These are the activations of a small network on made-up records, seen along a few directions, one row for each record.
Each row is followed by the record's values for the fields D, H, L, G, K, E, T.
Not every record has every field; a missing one is written missing.
The largest differences between rows may come from other fields.
Random noise pushes rows far along 8 fixed directions. That doesn't count. These rows show it; they differ only by the noise:
[ 260  161  -20  -28  521 -124   77 -362  139   74   94 -537  344  386
 -208 -213   85  -80  289  153]
[ 512 -206  157  350  215  183 -223  125   47 -163  -21  241  114  198
  444   19 -237 -163 -148  -42]
[-308 -100   43  206  115 -234 -167 -187 -312  196 -335  190 -149 -574
  -71  139 -176 -191 -203    4]
[  55  194 -274   85 -466 -248   21 -177 -191 -290  453 -293  362 -199
  -44  -63  -19  201  -99   75]
[ -31  513  -89   -4 -389 -444  -63 -138  702 -189 -156   31  826  317
  -55  133  195  373  154   86]
[-263  -62  227  303  -48 -180   52 -332  253   36 -505  213   95 -628
  105  272   95   98  -16  510]
[ 917 -775   94  858  285 -271 -107   91 -844   89  199 -147 -171 -518
   91  131  133 -603 -337   21]
[-160 -210  104  159    9  287 -207  187  240 -263  353  452 -301 -548
   13  137 -295  -60 -151  553]
[ 269   49 -103  519 -224 -240   80 -423  -10   74 -296  -92  456 -235
  135  171  322  -36  -12  257]
[ 141 -120  108  382   22  287  283 -510  258 -152   16 -166  102 -478
  235   56  185   93  141  913]

[-100 -212  499   -3  -75 -295  236 -213   54 -114 -350  -36   85 -541
  137    9  266   81   95  226] | D: d1 / H: h4 / L: l1 / G: g4 / K: missing / E: e1 / T: t2
[   2  478 -404 -391   86  302  304 -127  320  -64  750 -519  115  368
 -536 -389  -50   57  303  329] | D: d1 / H: h3 / L: l3 / G: g3 / K: missing / E: e1 / T: t2
[ 581 -120  299  310  262 -130   71 -382 -138   71 -439 -340  384  343
  600 -126  242  -97  124 -343] | D: d2 / H: h4 / L: l1 / G: g4 / K: missing / E: e1 / T: missing
[-323  170   24 -141   11   28  139 -196  -43  106 -169 -111 -102 -269
 -115 -139 -111  -88   30   21] | D: d1 / H: h2 / L: l3 / G: g4 / K: missing / E: e1 / T: t2
[ -59  157 -233  330 -158  251 -128  -86  357  134 -272  606  153   96
   22  177   62 -140    2  169] | D: d1 / H: h4 / L: l1 / G: g3 / K: missing / E: e2 / T: t1
[-467 -114   71 -226 -116 -532 -133  389 -112 -118  146   87 -235 -630
 -492   83 -305   -2 -229 -131] | D: d1 / H: h2 / L: l3 / G: g4 / K: missing / E: e2 / T: t2
[ 228 -372   18  488  135  225  516 -256 -397  413 -558  -36 -515 -538
  104  151  378 -384   27  344] | D: d2 / H: h2 / L: l5 / G: g3 / K: missing / E: e1 / T: t2
[-405   92 -236  -48 -415  428  489 -499 -469 -148  337 -327 -466 -631
   96 -166 -287  357  -44  429] | D: d2 / H: h3 / L: l2 / G: g3 / K: missing / E: e1 / T: t1
[-166  665 -419 -243 -491 -260  -65  -88  473  -80  101  -60  675  401
 -200    0  217  469  238  -79] | D: d1 / H: h5 / L: l2 / G: g3 / K: missing / E: e3 / T: t2
[-211   88  -27  127  247  -75 -251  -57  116  497 -360  371  -98   50
 -127  157   98 -111   41 -142] | D: d2 / H: h4 / L: l3 / G: g3 / K: missing / E: e1 / T: missing
[ 100   24   94  232 -327  -69  -26   65  -45   64 -495  349   96  -46
  322   92    9 -103  -88 -151] | D: d1 / H: h2 / L: l5 / G: g4 / K: missing / E: e1 / T: t2
[-504  268  172 -618  298 -514 -104   30  323  235  -75 -111  -55  209
 -516   -5   67  128  243 -203] | D: d2 / H: h3 / L: l2 / G: g2 / K: missing / E: e1 / T: missing
[ 399 -190  -22  161   24 -666 -126  216  -24  189  144 -229  224  -86
 -610  230  670 -221  153   -6] | D: d2 / H: h4 / L: l3 / G: g1 / K: k1 / E: e3 / T: t2
[-542 -120  237 -122   70 -239  -34 -156   96  -76  -94 -191 -128 -620
  -78   34 -168  299   16  400] | D: d1 / H: h1 / L: l5 / G: g1 / K: k1 / E: e3 / T: missing
[  -1  287  -28 -216   65  341  191 -405  200 -272  201 -435  229  231
  137 -240 -225  369  121  252] | D: d1 / H: h3 / L: l4 / G: g1 / K: k2 / E: e2 / T: t1
[-274  114 -202 -261  -17 -223  -72  186   32 -157  488 -127  -76 -104
 -531   -2 -122  -83   27   33] | D: d1 / H: h5 / L: l2 / G: g2 / K: missing / E: e2 / T: t1
[ 187   80 -360   34 -353  -80 -282  342 -405  -24  469   52    8  425
   82  -55  -65  135 -237 -456] | D: d2 / H: h2 / L: l5 / G: g1 / K: k1 / E: e1 / T: t1
[ -78  506 -271   -5 -329   11 -103 -119  576  -65 -150  111  596  234
 -175  -35  147  -13  113  112] | D: d1 / H: h5 / L: l3 / G: g1 / K: k2 / E: e2 / T: t2
[ -72 -239  266  -15   -6   91  211  105 -205 -178   49   57 -258 -394
  177  -17  -36 -102  -17    5] | D: d1 / H: h1 / L: l4 / G: g3 / K: missing / E: e1 / T: t2
[  72 -107  333 -147  134 -131  105  -47  129 -188 -121  -85   67  100
  140    4   25  224   45  -48] | D: d2 / H: h4 / L: l4 / G: g1 / K: k1 / E: e2 / T: t1
[ 216  169  -79   80 -334  296  340 -267 -180   11 -212  -45  145  412
  598  -23  150  317    5 -166] | D: d2 / H: h4 / L: l4 / G: g3 / K: missing / E: e1 / T: t1
[ 160 -109  -64   31 -298  118   63 -171 -273 -225   90 -231  234    5
  401 -159   84   65 -126 -186] | D: d2 / H: h1 / L: l1 / G: g1 / K: k1 / E: e2 / T: t2
[-107 -159  -56  -36 -227  436  -94  181 -161 -163  194  422 -442 -533
  -35   23 -121 -196 -205  137] | D: d2 / H: h4 / L: l4 / G: g1 / K: k2 / E: e2 / T: t2
[  33   31 -246  -46 -274 -116  -33  101 -635   38  398 -212 -223    7
  -96  -50   70   85 -172 -383] | D: d2 / H: h4 / L: l3 / G: g1 / K: k1 / E: e1 / T: t1
[  28  -73   38  374  127   54  -58 -189    8  205 -665  287   80 -120
  362  113 -212  -48 -168  -92] | D: d1 / H: h2 / L: l3 / G: g3 / K: missing / E: e2 / T: t2
[ 762   22  -89   88  340  551   57 -162  211  -42  215 -203  395  826
  410 -311  148  -49  347   98] | D: d1 / H: h4 / L: l1 / G: g3 / K: missing / E: e3 / T: t2
[  43  140  -25   -9  270  341   87 -292  -60  217 -724  113 -106  415
  338  -46 -233 -178   16 -336] | D: d2 / H: h3 / L: l2 / G: g1 / K: k1 / E: e2 / T: t1
[ 180   17    3  215  160   78  -50  285  589  264 -149  341   21  356
 -176  363  244 -128  119  331] | D: d1 / H: h3 / L: l3 / G: g2 / K: missing / E: e1 / T: t1
[ 749 -394 -315  785 -441   61 -248  314   12 -102  483  306  314  -59
  102  334  455 -315 -242  146] | D: d1 / H: h1 / L: l1 / G: g2 / K: missing / E: e2 / T: t1
[ 149 -218  574 -218  549  -47 -176  436  407 -132  -84  231  -78  215
  121   18 -101 -172   45 -217] | D: d2 / H: h5 / L: l2 / G: g2 / K: missing / E: e1 / T: t2
[  49  214 -252   39 -740 -356 -175  637 -191 -188  146  357   76 -126
 -252  192   91  -35 -277 -403] | D: d1 / H: h5 / L: l2 / G: g1 / K: k2 / E: e1 / T: t2
[  14   32  -99  -42 -238 -596  -43  -59 -451   99 -130 -286  182   38
  -15   42  252  265  -63 -277] | D: d1 / H: h2 / L: l5 / G: g1 / K: k1 / E: e3 / T: t1
[-191  217 -184  131 -255   58  -81 -286  -78   83  179  -53  184 -147
    7   56   58   16    7  105] | D: d2 / H: h5 / L: l2 / G: g4 / K: missing / E: e1 / T: t1
[-162  -80   33  -96  574  -67 -137   31    0  337 -430  124 -274  221
 -210   21 -239 -357   26 -246] | D: d2 / H: h2 / L: l5 / G: g2 / K: missing / E: e2 / T: t1
[  52   56  240 -287  504  470   94  109  332   38   37   31  -84  483
   45 -158  -84 -217  226  115] | D: d1 / H: h3 / L: l3 / G: g2 / K: missing / E: e1 / T: t2
[ 417 -271   62  119  259 -289   83  349  -36  216 -124 -140 -114  117
 -250   74   84 -361  -97 -257] | D: d1 / H: h3 / L: l5 / G: g2 / K: missing / E: e1 / T: t2
[ 104 -162  415  -96 -103 -259    0  227  350 -223 -178  141  201  -86
  -24  122  124  216   82  146] | D: d2 / H: h4 / L: l4 / G: g1 / K: k2 / E: e3 / T: t2
[-580  152 -197  247  -91  135 -189 -439 -585  572 -859  382 -231 -207
  290   42 -289 -204 -232 -375] | D: d2 / H: h2 / L: l5 / G: g4 / K: missing / E: e1 / T: t1
[ 419 -113 -137  185  381  309 -274  430    3  172  303  234 -289  478
 -172   16   53 -589   78 -226] | D: d2 / H: h4 / L: l1 / G: g2 / K: missing / E: e1 / T: t1
[ -24  123  186 -366  843  564   49 -181  526   11   10 -319  -14  428
 -158 -320 -332 -278  473  276] | D: d2 / H: h1 / L: l2 / G: g4 / K: missing / E: e3 / T: t2

Here are new rows. What are their fields?
[ -32 -163  352 -162 -114 -477  473   33   11 -159   34 -462 -156 -484
 -344   -6  438   87  179  439] | D: d1 / H: h2 / L: l5 / G: g1 / K: k1 / E: e1 / T: t2
[-503   92 -153   -6 -443  -84  -35  -30 -118   28 -264  390 -123 -413
  -69  210   91  115 -165   38] | D: d1 / H: h4 / L: l1 / G: g1 / K: k1 / E: e2 / T: t1
[ 598 -308 -439  730 -312  327  243 -356 -805  201  473 -361 -223 -318
  189  -36  526 -268 -138  392] | D: d2 / H: h2 / L: l5 / G: g1 / K: k1 / E: e1 / T: t1
[ 540   16  -42  244  494 -633 -104 -187 -371  476 -613 -461  465  689
  -64  -23  201 -256   -4 -724] | D: d1 / H: h2 / L: l3 / G: g1 / K: k1 / E: e2 / T: t1
[-347  163  -61  -74  107 -767 -292   50 -424  526 -643   93   11  245
 -264   82   53  -86 -188 -846] | D: d2 / H: h2 / L: l5 / G: g1 / K: k1 / E: e1 / T: t1
[ 214  194 -240  144 -253   22 -137  111  225 -146    6  183  342  360
  116  112  -10 -109  -33 -160] | D: d1 / H: h5 / L: l2 / G: g2 / K: missing / E: e2 / T: t1
[-388  259    2 -127   47   34   93 -352  346   81 -445  -39  186 -148
  -47  -35 -115  -34  123  169] | D: d1 / H: h2 / L: l3 / G: g4 / K: missing / E: e2 / T: t2
[ 272 -189   49  157  189   31 -109  -36 -408   60   60 -106  -52  231
  447 -202 -211  132 -134 -302] | D: d2 / H: h2 / L: l5 / G: g3 / K: missing / E: e1 / T: missing
[-178 -399  363   -9  344 -209  -26  124 -276  159 -488  336 -465 -490
   -8  159 -139 -128 -203 -243] | D: d2 / H: h4 / L: l4 / G: g3 / K: missing / E: e2 / T: t2
[ 135 -208   49  460  203  218 -133  -19  -35  345 -420  415 -279 -100
  206  254  246 -407  -25    1] | D: d2 / H: h4 / L: l1 / G: g2 / K: missing / E: e1 / T: t1
[  89  170 -293   77  -48 -335 -433  232   71  305 -201  498  357  415
 -179  138  163 -403  -66 -617] | D: d1 / H: h4 / L: l1 / G: g3 / K: missing / E: e2 / T: t2
[-603  228 -153 -156   12 -397 -241  -46  309  200 -159  183   58 -252
 -589  208  163 -150  137   -1] | D: d2 / H: h4 / L: l1 / G: g2 / K: missing / E: e2 / T: t1
[   6 -248  325    4  -23 -121   54   10 -222   51 -351  115 -213 -413
  197   58  -69 -142  -48 -152] | D: d2 / H: h3 / L: l2 / G: g4 / K: missing / E: e1 / T: t2
[ -25    1   77  175  260 -164  -44 -416  197  313 -415 -208  433  285
   31   31  199   49  246   61] | D: d2 / H: h1 / L: l1 / G: g4 / K: missing / E: e3 / T: t1
[ 155   97  -74   -8  122 -207  -66  198   40  252  122   48  115  291
 -442  -43  285 -267  215 -138] | D: d1 / H: h4 / L: l1 / G: g3 / K: missing / E: e1 / T: t2
[ 139    1  -96   90 -461   23  123  168  156 -170   43  179   67 -133
  253  123  176  240    7  233] | D: d1 / H: h2 / L: l5 / G: g3 / K: missing / E: e3 / T: t2
[ 297 -196 -186  138 -314 -180   90  275 -515 -143  161  -20 -198  -80
  114  100 -174   78 -275 -369] | D: d2 / H: h3 / L: l2 / G: g3 / K: missing / E: e2 / T: t1
[ 551  214 -276  401 -450 -361  443 -265 -410  271 -420 -513  420   97
  -90   53  576 -111  -34 -171] | D: d1 / H: h3 / L: l3 / G: g1 / K: k2 / E: e1 / T: t2
[ 661   24 -516  385  212  341 -301  -15 -299  268  426 -113  106  537
 -179  -51  197 -564   85  -54] | D: d1 / H: h5 / L: l2 / G: g1 / K: k1 / E: e3 / T: t1
[ 122  110 -440  486 -311    6 -165   -4   82  100   13  258  195  -79
 -199  202  -31 -270 -176  101] | D: d1 / H: h2 / L: l3 / G: g4 / K: missing / E: e2 / T: t1
